These are the activations of a small neural network, seen along a few directions. Each row is one input.
Each table varies a few parts of the input and shows all the possible inputs, shuffled.
Descriptions start from the smaller parts, as in this example, which fits no table here: one of 5 places around a ring, together with either a single point or one of 9 places around a ring or (one of 3 separate values, together with one of 6 places along a line).
Shared parts are said once, and a part with two or three values counts as separate values.
(in the rows, 128 means zero)

Other details of the inputs shift rows strongly along three fixed directions, in all tables alike. That doesn't count.

Rows:
r1: [122 175 201 125 154 145 184 218 125  93 133  97 123]
r2: [104 134 135  82 140 127 134 109 155 117 117 110 134]
r3: [101 162 120 119 104 159 160 145 119 102 123 117 151]
r4: [118 177 121 169 111 150 162 191  88 107 170 131 143]
r5: [166  98  86 180 112  69  64 127  93 208 152 157  87]
r6: [165 120  85 196 130 111 101 145  76 155 165 173 119]
r7: [113 119 144  98 131 122 132  94 157 119 109 113 131]
r8: [123 123 169 117 135 120 149 101 157 105 112 121 125]
r9: [124 127 163 110 167 141 150 134 143  92 110 122 137]
r10: [125 162  83 148 146 149 121 184  79 130 170 140 138]
r11: [121 154 134  99 167 117 111 185 124 159 157 116 124]
r12: [125 128 175  63 192  96 111 140 173 140 125 105 108]
r13: [143 123 155  83 188  81  81 160 151 181 138 118 100]
r14: [126 133  92 176  77 132 137 138  90 130 138 135 123]
r15: [134 118 131 110 173 121 112 131 138 129 124 130 126]
r16: [126 115 164  99 143 108 125 121 154 133 104 109 112]
r17: [124 120 161 100 151 109 122 113 159 131 113 117 121]
r18: [135 143 127 172  99 131 143 146 101 128 141 134 126]
r19: [133 130 189 115 158 163 184 132 167  77 104 115 141]
r20: [110 139 147 127 102 148 167 113 141  88 104 118 144]
r21: [140 101  90 143 104 133 100  90 117 128 135 151 138]
r22: [116 137  78 172  61 147 141 120  88 122 132 137 139]
r23: [125 125 148 102 143 114 120 131 144 140 118 107 122]
r24: [131  78  90 152  73 154 141   9 156 106  86 149 151]
r25: [114 176 117 132 125 147 142 199  92 133 158 118 136]
r26: [132 118 156 137 105 161 165  95 139  61 105 138 148]
r27: [123 109  84 124  93 153 115  73 124 107 120 139 150]
r28: [140  67  84  99 127 122  83  18 174 162  95 136 130]
r29: [113 147 126 177  61 165 185 109 109  73 115 135 151]
r30: [154 119  58 181 109 137  96 127  96 172 164 161 136]
r31: [103 126 122 101 113 133 138 121 132 123 109 114 123]
r32: [114 126 152 137  94 146 171  81 145  83 101 126 143]
r33: [152 145 127 148 160  93  88 203  98 190 175 134 103]
r34: [125 127  84 135 108 115  99 135  98 169 144 137 117]
r35: [121 151 172  94 175 115 134 207 133 136 135  96 107]
r36: [167  56 139  85 175  71  43  63 173 180 111 151  99]
Each input here is: one of 4 places along a line, together with either one of 3 separate values or one of 6 places along a line.
Changing only the place on the line of 4 turns r30 into r28. The same change can be made to r22. Which row results?
Answer: r34
Change only the place on the line of 4 in r9. List by row number the other rows that result.
Answer: r6, r10, r15
Change only the choice among 3 separate values in r19. List by row number the other rows that result.
Answer: r6, r26
List by row number the other rows that have the place on the line of 4 in common with r9.
Answer: r4, r14, r16, r17, r20, r24, r33, r36

Rows:
r37: [115 164 143 106 150 147 147 191 126 114 148 109 137]
r38: [ 88 136  93 143  50 170 174  65 117  66 101 124 166]
r39: [119  74 104  92 112 118 103  14 178 136  84 128 130]
r40: [145 155  61 171 127 145 107 198  69 167 184 146 131]
r41: [117 102 147  71 162  95  93 105 153 143 110 118 109]
r42: [101 185 194  79 172 182 187 212 152  74 131  85 153]
r43: [104 106 160  75 121 110 138  75 179 140  72  92 115]
r44: [121 151 142  98 167 111 117 182 120 137 140 116 121]
r45: [119 129 157 139  92 132 171 110 144 109  97 107 121]
r46: [133 127  78 201  59 164 152  89  96 107 134 157 158]
r47: [129 150 168 132 153 130 146 188 107 102 139 124 122]
r48: [163  96 123 136 149  87  76 114 133 180 147 151 106]
r49: [162  92  74 178 107 101  79  83 114 176 145 167 118]
r50: [136  99 142 124 139 142 140  88 158 113  97 131 132]
r51: [104 183  98 162  91 175 174 182  81  89 158 127 158]
r52: [170 125  83 187 134  89  68 165  77 200 187 171 104]
r53: [156 111 196  76 218  69  82 167 162 160 127 120  88]
r54: [122 117 141 135 101 136 150  78 140  90 102 132 137]
Describe the family of inputs behind these rows.
Answer: one of 2 separate values, together with either a single point or one of 8 places along a line
Changing only the choice among 2 separate values turns r41 into r47. The same change can be made to r51. Which row results?
Answer: r52
Change only the choice among 2 separate values in r49. List by row number the other rows that result.
Answer: r39
